Each row below holds a small network's activations on one record, seen along a few directions.
Records have a field called FOGOB. Each example row is followed by its value.
Other fields move the rows too, some of them a lot.
Strong random noise was added to every row along 2 fixed directions; ignore it. To show where, here is one row again and again, with new noise each time:
[-36,-413,268,-66,22,-264,-65,257,93,217,186,110,-69,31,-176,-17,200,-237,288,-142]
[53,90,25,33,-36,48,230,163,-27,-225,19,118,-53,0,-154,-18,-19,-84,-133,288]
[59,-46,147,-21,-111,-14,183,185,-91,-145,158,112,-70,-14,-120,22,76,-221,-38,231]
[-31,145,-182,131,242,14,158,163,263,-149,-295,131,-9,66,-277,-142,-158,235,-120,150]

[-16,149,-106,102,53,212,112,86,74,-169,4,182,26,29,-16,30,-10,91,-250,119] => fip
[147,26,-327,-12,1,3,-221,-181,33,297,222,113,11,-381,252,-3,-75,-122,-201,-450] => lil
[-268,324,-358,309,-53,-394,-126,206,84,151,-301,252,160,57,-147,-275,-166,319,-12,96] => gaf
[214,-195,139,63,-114,-154,-16,-20,-502,209,229,-78,-81,-22,-35,503,266,-369,-363,338] => loto
[235,230,-188,73,-323,221,-151,5,-142,238,438,-32,-150,-411,236,10,-57,-244,-240,138] => dedin
[-310,165,-445,79,110,45,202,-124,242,-214,-383,6,-163,162,-181,40,-141,290,-240,29] => zup
[279,-78,290,-287,228,402,197,-338,-168,-226,340,-171,43,-164,96,143,202,-169,-176,13] => keluz
[123,267,-90,33,257,404,330,-67,84,-499,-87,100,-56,30,-103,78,-126,202,-400,289] => fip
[280,-29,-426,144,568,299,-459,-318,425,455,163,-80,14,-498,39,-70,-286,334,-108,-532] => dedin
[-35,213,-103,33,157,82,106,-1,282,-164,-502,-156,-10,115,-227,-100,-170,297,-48,82] => keluz
[131,-420,410,-440,502,334,314,-217,107,-311,-20,-179,-50,175,92,216,192,24,19,51] => keluz
[302,461,-101,18,-590,333,101,81,-532,-67,733,-1,-100,-589,393,159,19,-547,-466,475] => dedin
[-279,119,-110,83,165,-267,-75,178,244,-134,-361,107,-4,233,-201,1,-137,294,155,-23] => gaf
[298,387,-496,3,261,338,117,-370,69,-215,-58,57,-15,-394,114,44,-341,196,-524,-89] => lil
[-159,-451,87,-102,364,-245,-301,45,487,110,-331,-88,-8,288,-212,-22,48,271,410,-353] => gaf
[-95,647,-409,358,-340,116,141,302,-139,-284,-203,168,-27,-115,-42,-110,-227,30,-402,409] => fip
[-75,175,-523,32,252,-29,-67,-17,435,121,-365,103,10,-33,3,-67,-260,411,-236,-343] => lil
[-97,-129,-221,23,-89,-14,-120,-294,-132,177,268,33,-129,-252,70,91,81,-328,-71,-241] => zup
[73,352,-322,376,73,145,221,-416,251,-231,26,-153,41,-203,73,129,-102,79,-513,177] => bezud
[-22,38,-402,451,48,-350,-17,-81,292,269,-54,-134,156,-130,-198,-44,-67,12,-118,-23] => bezud
[-126,47,-506,166,-155,-183,-44,-53,-219,213,-4,52,-54,-173,-174,-63,-63,-193,-98,14] => zup

Here are new rows. What is FOGOB for each?
[-110,37,-304,-5,-185,-279,-62,194,166,266,-139,124,-48,-127,30,-86,-98,59,-72,-223] => lil
[-25,310,-259,137,-38,120,-74,-12,-105,-257,-60,16,124,-97,105,-34,-67,79,-240,151] => gaf
[354,357,-385,-45,-200,144,210,-104,-413,-180,168,54,-23,-389,75,80,-232,-178,-483,263] => lil
[228,307,-236,45,-13,218,25,55,-60,13,313,-60,-72,-430,83,25,-172,-99,-296,180] => dedin
[165,-223,306,-79,-353,90,-13,43,-257,-125,450,22,-185,-61,67,253,181,-440,87,16] => fip
[-395,66,-368,107,-273,-203,224,123,16,-82,-268,28,-155,104,-265,-41,-71,27,-84,158] => zup
[118,84,-327,14,-335,-137,-105,7,-197,291,265,136,-24,-420,206,-50,-14,-230,-152,-177] => lil
[19,-145,-211,-161,379,-44,-39,-107,422,96,-183,24,-95,-61,-55,54,-133,275,-29,-438] => lil
